These are the activations of a small neural network, seen along a few directions. Each row is one input.
Each table varies a few parts of the input and shows all the possible inputs, shuffled.
A made-up example of a description, with smaller parts first: one of 4 places along a line, together with either a single point or one of 9 places along a line or (one of 2 separate values, together with one of 5 places around a ring).
Shared parts are said once, and a part with two or three values counts as separate values.

Other details of the inputs shift rows strongly along two fixed directions, in all tables alike. That doesn't count.
These rows show it; all are for the same input, with only those details redrawn:
[-10  51 -17 -15 -41 -30 -14 -13 -24   6  15  17]
[-37   3  21 -22  18  -3  -2  17   1 -16  -2  23]
[ 4 -3  1 -3  2 -1  0 -2  2  3  4  0]

Table:
row 1: [ 3 -3 -3 -2  0  4 -1 -2  0  2  3  1]
row 2: [ 2 -2 -4  1 -4  4  4  2  2 -1 -4 -2]
row 3: [ 3  0  2 -3  0  3 -3 -1  3  3  1 -5]
row 4: [-39   3  15 -21  15   1  -3  16  -1 -17  -3  25]
row 5: [ 4  0 -1  3  3  1 -1  0  2  1  5  1]
row 6: [ 2  1 -4  5  1  0  4  4  1 -1 -1 -4]
row 7: [ 1 -2  3  4  1 -2  3 -4 -3  2 -4 -3]
row 8: [ 2 -1 -3  5 -2  0  3  6  2  0  0 -2]
row 9: [ 1 -2 -5  1 -2  3  5  2 -1 -1 -3 -5]
row 10: [12  0  1  5  5  0 -5 -2 -2 -3  1 -3]
row 11: [ 4 -1  1 -3  1  1 -1 -1  2  4  3 -2]
row 12: [ 0 -3 -4  1 -3  3  4  4 -1 -1 -1 -5]
row 13: [ 1 -1  1  8  1 -1  1 -1 -3  1 -2 -2]
row 14: [ 0 -3  0  4 -1  3  3 -5 -4  0 -4 -2]
row 15: [ 1  0  1  8  3  0  2 -3 -3  0 -3 -2]
row 16: [ 2  0 -2  4  4 -1 -4 -2  5 -1  5 -1]
row 17: [ 1 -4  2  4 -4  3  2 -3 -2  0 -4  0]
row 18: [ 0 -4  1  4 -2  2  2 -3 -5  0 -3 -2]
row 19: [ 3  3 -1  2  2  5 -3  1  3  1  3 -2]
row 20: [ 2  0  1  7  0  0  2 -3  0  0 -5  1]
row 21: [ 3 -3  0 -2  3 -3 -2 -4  3  2  3 -1]
row 22: [ 2 -3 -3  1 -5  3  3  3  2 -1 -3 -2]
row 23: [ 0 -2  0  3 -1  3  3 -6 -3  0 -6 -1]
row 24: [ 1 -4  2  5 -4  2  2 -2 -3  1 -3  0]
row 25: [ 2 -3  4  3 -1 -2  2 -4 -1  2 -6 -1]
row 26: [ 4 -3  1 -3  2 -1  0 -2  2  3  4  0]
row 27: [ 2 -2 -2 -3  0  7 -1  0  0  3  2 -1]
row 28: [ 2 -1 -2 -3 -2  8 -2 -1  0  2  1 -3]
row 29: [ 3  3 -1  2  2  5 -3  1  4  1  2 -4]
row 30: [ 2 -2 -2  1 -2 -2  4  4  0  1 -1 -6]
row 31: [ 3 -3 -3 -3  0  6 -1 -1  0  2  3  0]
row 32: [ 4  1 -1  2  3  3 -1  1  2  1  5  0]
row 33: [ 4 -3  1 -2  2 -2 -1 -3  2  3  4  0]
row 34: [ 2 -4  5  4 -3 -2  1 -3 -1  3 -4  0]
row 35: [-37   5  21 -22  16   1  -3  18   2 -15  -5  19]
row 36: [ 1  0 -3  5  4  0 -5 -2  5 -1  4 -2]
row 37: [ 1 -1 -6  0 -2  4  5  1  0 -2 -4 -4]
row 38: [ 2 -1 -2  0  0 -2  5  2  0  0 -2 -5]
row 39: [ 1 -3 -1 -1  3 -3 -5 -4  5  2  2 -3]
row 40: [ 4  2 -1  2  3  4 -2  1  3  2  4 -1]
row 41: [ 1 -3  3  4  0 -2  2 -2 -4  3 -2 -3]
row 42: [ 2 -1  2  8 -1  0  1 -1  0  1 -3  1]
row 43: [ 3 -2  2 -4  3  1  0  0  2  3  3 -1]
row 44: [ 2  2 -5  4  1  0  4  3  2 -2 -3 -3]
row 45: [ 4  0 -1  3  4  0 -1 -1  3  0  5  1]
row 46: [ 2 -4  4  4 -2 -2  1 -2 -2  3 -3 -1]
row 47: [ 1 -3 -3  2 -5  3  4  4  0  0 -2 -3]
row 48: [-10  52 -20  -7 -37 -28 -15 -14 -20   3  16  17]
row 49: [10 -5  6 -1  6  0 -4 -2 -2 -3 -1 -3]
row 50: [ 3 -3 -1  1 -4 -1  3  4  3  1 -2 -3]
row 51: [-34   1  17 -15  11  -3   2  22   1 -16  -7  16]
row 52: [ 1 -1 -2 -3 -2  8 -3 -1  1  2  0 -4]
row 53: [ 1 -2  3  3  1 -2  3 -5 -2  2 -6 -2]
row 54: [ 2 -1 -3  0  0 -1  5  1  2  0 -4 -4]
row 55: [ 1 -3  1  4 -3  3  3 -5 -2  0 -6  0]
row 56: [ 3  0 -3  5 -2  0  3  5  4  0 -2 -1]
row 57: [ 2  1  0  7  3  0  2 -4 -2  0 -5 -1]
row 58: [ 2 -3  0 -2  2 -3 -3 -4  4  1  3 -2]
row 59: [ 1  0 -4  5  0  0  3  6  1 -1  0 -4]
row 60: [ 2 -4 -4 -1  1  2 -3 -3  1  1  2  0]
row 61: [ 0 -4 -5 -1  1  2 -5 -4  3  1  1 -2]
row 62: [ 3 -2 -2  0 -3 -1  4  2  3  1 -4 -3]
row 63: [ 3  1 -4  4 -1  1  4  4  4 -1 -3 -1]
row 64: [ 2 -2  2  9  0 -1  1  0 -1  1 -2  0]
row 65: [ 7 -2  1 -2  2  3 -5 -2 -5 -4 -1 -1]
row 66: [ 1 -4 -4 -1  1  2 -4 -4  2  0  2 -1]
Question: What is each input in this table made of?
Answer: one of 3 separate values, together with either a single point or one of 9 places along a line or (one of 2 separate values, together with one of 6 places around a ring)
Question: Changing only the choice among 3 separate values turns row 48 into row 21. The same change can be made to row 59. Which row results?
Answer: row 30
Question: Changing only the choice among 3 separate values turns row 47 into row 51. The same change can be made to row 52. Which row results?
Answer: row 3
Question: Which other rows does row 31 become when the choice among 3 separate values takes its other values? List them by row number.
Answer: row 32, row 43
Question: Which other rows does row 22 become when the place on the ring of 6 takes its other values? List them by row number.
Answer: row 2, row 9, row 12, row 37, row 47

Table:
row 67: [-3  1  5  2  5  0 -3  0 -1 -3  0  4]
row 68: [-3 -1  4 -5  3  0 -1 -1  0  0  0  2]
row 69: [-3 -1  5 -5  3 -1 -1 -1  1  0  0  2]
row 70: [-8 -1  1  5 -2  1  6  3 -2 -3 -9  1]
row 71: [-4  1 -1 -4  2  4 -1  5  3 -2  2  1]
row 72: [ 15  -2 -10   5  -5   4   0  -3   4   7   5  -9]
row 73: [-4 -2  2 -6  2  2 -1  1  0  0  0  2]
row 74: [-4  3 -3 -3  4  3 -1  7  5 -3  2  0]
row 75: [-4  0  5 -1  5  0 -2 -2 -1 -2  0  3]
row 76: [-4 -2  3 -5  2  0 -1  1  1  0  1  2]
row 77: [-4  0  3  2 -1 -2  6  6 -3 -3 -7  0]
row 78: [-5 -1  2  1 -3  3  5  5 -4 -5 -8  0]
row 79: [-3  3 -2 -2  4  1 -1  7  5 -3  3  0]
row 80: [-4  1  0 -3  3  2  0  6  4 -2  3  1]
row 81: [-8 -1  1  5 -2  0  6  3 -1 -3 -8  1]
row 82: [-4 -1  0 -6  1  3 -1  3  2 -1  2  1]
row 83: [-3  0  6  0  5 -3 -2 -1 -1 -2  0  3]
row 84: [-3 -1  5 -5  3 -2 -1 -1  1  0  1  3]
row 85: [-5  0  3  2 -2  1  6  6 -3 -4 -8  0]
row 86: [-3 -2  5 -5  4 -3 -1 -1  1  0  1  3]
row 87: [-4  2 -4 -4  3  5 -1  6  3 -4  2  1]
row 88: [ 13  -2  -6  10  -9   2   6  -2  -4   4  -5 -10]
row 89: [-3  1  4  2  5  1 -3 -1 -1 -3  0  4]
row 90: [ 15  -5  -5   5  -4   3  -2 -10  -1   7   1  -8]
row 91: [ 16  -1 -12   6  -4   5   0  -2   4   5   5 -11]
row 92: [-2 -1  6 -3  4 -4 -2 -1  0 -1  1  3]
row 93: [15 -5 -9  3 -6  5  0 -6  2  7  4 -9]
row 94: [-3 -2  5 -4  3  1 -3 -1 -1 -1 -1  3]
row 95: [-4 -2  1 -6  1  3 -1  1  0 -1  0  3]
row 96: [16 -4 -4  5 -4  1 -2 -9  0  8  2 -8]
row 97: [-3  0  5  0  5 -2 -2 -1 -1 -1  0  3]
row 98: [-8 -1  1  5 -1 -2  6  3 -1 -3 -8  1]
row 99: [-3  1  5  3  6 -1 -3  0  0 -2  0  4]
row 100: [-4  0  3  2 -2  0  6  6 -3 -3 -7  0]
row 101: [-3 -1  6 -3  4 -3 -3 -1  0 -1  0  3]
row 102: [-3  3 -2 -2  4  0 -1  7  5 -3  3  1]
row 103: [15 -4 -8  4 -5  1  0 -5  3  8  6 -9]
row 104: [-3 -2  3 -5  3 -3  0  1  1  0  1  3]
row 105: [-2  1  6  3  6 -3 -2  0  0 -3  1  5]
row 106: [16 -2 -9  6 -4  0  1 -3  4  7  6 -9]
row 107: [-4  0  3  2 -1 -1  6  6 -3 -3 -7  0]
row 108: [-3  0  6  0  6 -4 -2 -1 -1 -2  1  3]
row 109: [10 -3 -7 13 -8 -2  7 -5 -1  5 -5 -8]
row 110: [-2  1  6  3  6 -2 -2  0  0 -2  1  4]
row 111: [-4 -1  3 -1  4  2 -2 -2 -3 -3 -1  3]
row 112: [15 -4 -7  4 -4 -1  1 -5  3  8  6 -9]
row 113: [-4 -2  4 -6  2  1 -1 -1  0 -1  0  2]
row 114: [-10  55 -17 -13 -44 -31 -17 -17 -27   6  13  17]
row 115: [-4 -1  1 -5  2  2 -1  3  2 -1  3  1]
row 116: [-4 -1  1 -5  2 -1  0  4  3 -1  3  2]
row 117: [-8 -2  0  5 -3  3  6  2 -2 -5 -9  2]
row 118: [-4 -2  3 -6  2  3 -1 -2 -1 -1 -1  3]
row 119: [ 15  -4  -4   8  -2   2  -2 -10  -1   7   2  -8]
row 120: [-3 -2  3 -5  3 -1 -1  1  1  0  1  3]
row 121: [-4  0 -2 -5  2  5 -1  4  2 -3  1  2]
row 122: [15 -2 -9  6 -4  1  1 -3  4  7  5 -9]
row 123: [-8 -1  0  5 -2  2  6  3 -2 -4 -9  1]
row 124: [15 -5 -7  3 -5  2  0 -7  1  9  4 -9]
row 125: [-3  1  3  1  4  2 -3 -1 -2 -4 -1  5]
row 126: [-3  2 -2 -2  5 -1  0  7  5 -4  3  1]
Question: What is each input in this table made of?
Answer: one of 6 places along a line, together with either one of 2 separate values or one of 8 places along a line
Question: Changing only the place on the line of 6 turns row 114 into row 94. The same change can be made to row 97. Which row results?
Answer: row 119
Question: Start at row 77 and move only the place on the line of 6, one step at a time. The first step leads to row 107. Which rows follow, in order?
Answer: row 100, row 85, row 88, row 78
Question: Which other rows does row 93 become when the place on the line of 6 takes its other values? List them by row number.
Answer: row 82, row 103, row 112, row 115, row 116
Question: Which other rows does row 70 become when the choice among 2 separate values takes its other values? List them by row number.
Answer: row 85

Table:
row 127: [-9  8 -4 13 -2 -1  6  9  0 -7 -8  2]
row 128: [-3  2  1 -5  3 -3 -4 -1 -2 -3 -2  2]
row 129: [-5  3  7  1  3 -1 -5 -6 -2  0  1  7]
row 130: [-2  4  2 -6  0  1 -3  5  2  1  7  5]
row 131: [ -3   3   1 -10   0  -2  -1   5   1  -1   4   1]
row 132: [-10  -2   3   2 -12  -1  12   4  -9  -2 -16   0]
row 133: [-3  4 10 -1  3 -4 -2 -3 -3  1  1  6]
row 134: [-3  2  7  0  2 -6 -1 -1 -2  0  2  6]
row 135: [-1  4  2 -8  0  2 -4  6  0  0  6  4]
row 136: [-6  3 -3 -9  1  3 -2  1  1 -2  4  2]
row 137: [ 35   4 -21  11 -21  -7   0 -17   1  21  12 -20]
row 138: [-6  2 -1 -3  3 -2 -3 -2 -1 -2  0  4]
row 139: [  8 -50  25  10  46  30   9   7  20  -5 -12 -11]
row 140: [ -3   3  -1 -10   0   1  -3   3   1  -3   2   1]
row 141: [-7  2 -2 -3  1 -4 -2 -1  4 -1  3  5]
row 142: [-13  -2   0   5 -11   1  10   2  -6  -1 -14   2]
row 143: [-6  3 -2 -5  0  2 -4  2  5  0  6  5]
row 144: [-4  2  3 -3  3 -8 -1  1  1  1  2  4]
row 145: [-3  2  1 -8  1 -3 -1  4  2  0  3 -1]
row 146: [-2  4  8 -3  3  0 -5 -4 -6 -3 -2  5]
row 147: [-6  8 -1 10 -3 -3  8 12 -3 -7 -9  0]
row 148: [ 26  10 -24  26 -21  -1   6  -9  -6   8  -2 -17]
row 149: [-3  2  6 -1  2 -7 -1 -1 -1 -1  2  6]
row 150: [ 38   3 -21  12 -20  -8  -1 -19  -2  18  10 -19]
row 151: [-3  2  4 -3  2 -3 -4 -2 -4 -5 -1  4]
row 152: [-1  4  0 -8  0  5 -6  4 -1 -3  4  3]
row 153: [-7  2  0 -1  3 -5 -4 -2  2  0  1  5]
row 154: [-6  2  4  2  2 -3 -4 -4 -1 -1  2  6]
row 155: [ 37   4 -15  16 -20  -7  -3 -21  -8  18   8 -17]
row 156: [-5  2  1 -1  3 -1 -3 -3 -3 -3  1  5]
row 157: [-4  4 -2 -7  1  7 -5  2  0 -1  6  5]
row 158: [-6  2 -3 -7  2  2 -2  0  1 -1  3  0]
row 159: [-5  3 -3 -8  0  5 -4  2  1 -1  5  4]
row 160: [-3  2  4 -4  3 -7 -2  1 -1 -1  0  2]
row 161: [-4  3 -1 -9  1  0 -3  2  0 -3  1 -1]
row 162: [-2  4 10 -2  3 -3 -3 -3 -6  0 -1  5]
row 163: [-6  2  3  2  2 -4 -4 -3  1 -2  2  6]
row 164: [-3  2  5 -2  2 -1 -5 -2 -5 -4 -1  4]
row 165: [  8 -52  16   6  46  28  12  11  26  -6  -9 -14]
row 166: [-5  3 -1 -4  0  4 -5  3  4  0  7  6]
row 167: [ 45 -49   0  28  24  26   9 -12  18  13  -3 -32]
row 168: [-7  3 -2 -6  0  0 -3  1  5  0  5  3]
row 169: [-2  3  0 -9  0  3 -5  3  0 -3  3  2]
row 170: [-2  3  2 -9  0  0 -3  6  1  0  5  3]
row 171: [ 36   4 -22  10 -21  -5   0 -16   1  21  13 -19]
row 172: [-3  2  6 -2  2 -6 -2  0 -3 -2  1  4]
row 173: [-12  -2  -1   2 -11   3  11   1  -9  -3 -15   2]
row 174: [-4  2  1 -5  2 -7  1  2  3 -1  3  4]
row 175: [-10  -2   2   1 -12   2  10   2 -10  -4 -17   0]
row 176: [-7  8 -1 11 -3 -4  9 11 -2 -6 -8  1]
row 177: [-10  -2   3   3 -11  -2  13   4  -7   0 -14   2]
row 178: [ -6   8  -2  10  -3   0   6  10  -4 -10 -10   0]
row 179: [-3  3  1 -8  0 -1 -1  5  3  1  6  4]
row 180: [-3  2 -1 -7  1 -3 -3  0  0 -5  0  2]
row 181: [-8  3 -2 -5  1 -1 -3  1  5  0  4  2]
Question: Changing only one part turns row 135 into row 130. The same change can be made to row 147. Which row results?
Answer: row 176
Question: What is each input in this table made of?
Answer: one of 5 places around a ring, together with either one of 2 separate values or one of 9 places along a line
Question: Which other rows does row 178 become when the choice among 2 separate values takes its other values? List them by row number.
Answer: row 175
Question: Which other rows does row 172 become when the place on the line of 9 takes its other values? List them by row number.
Answer: row 131, row 135, row 145, row 150, row 155, row 160, row 162, row 170
Question: Which other rows does row 170 become when the place on the ring of 5 takes its other values? List them by row number.
Answer: row 143, row 159, row 169, row 179
Question: Which other rows agree with row 159 in the place on the ring of 5? List them by row number.
Answer: row 136, row 138, row 139, row 148, row 156, row 157, row 158, row 165, row 167, row 173
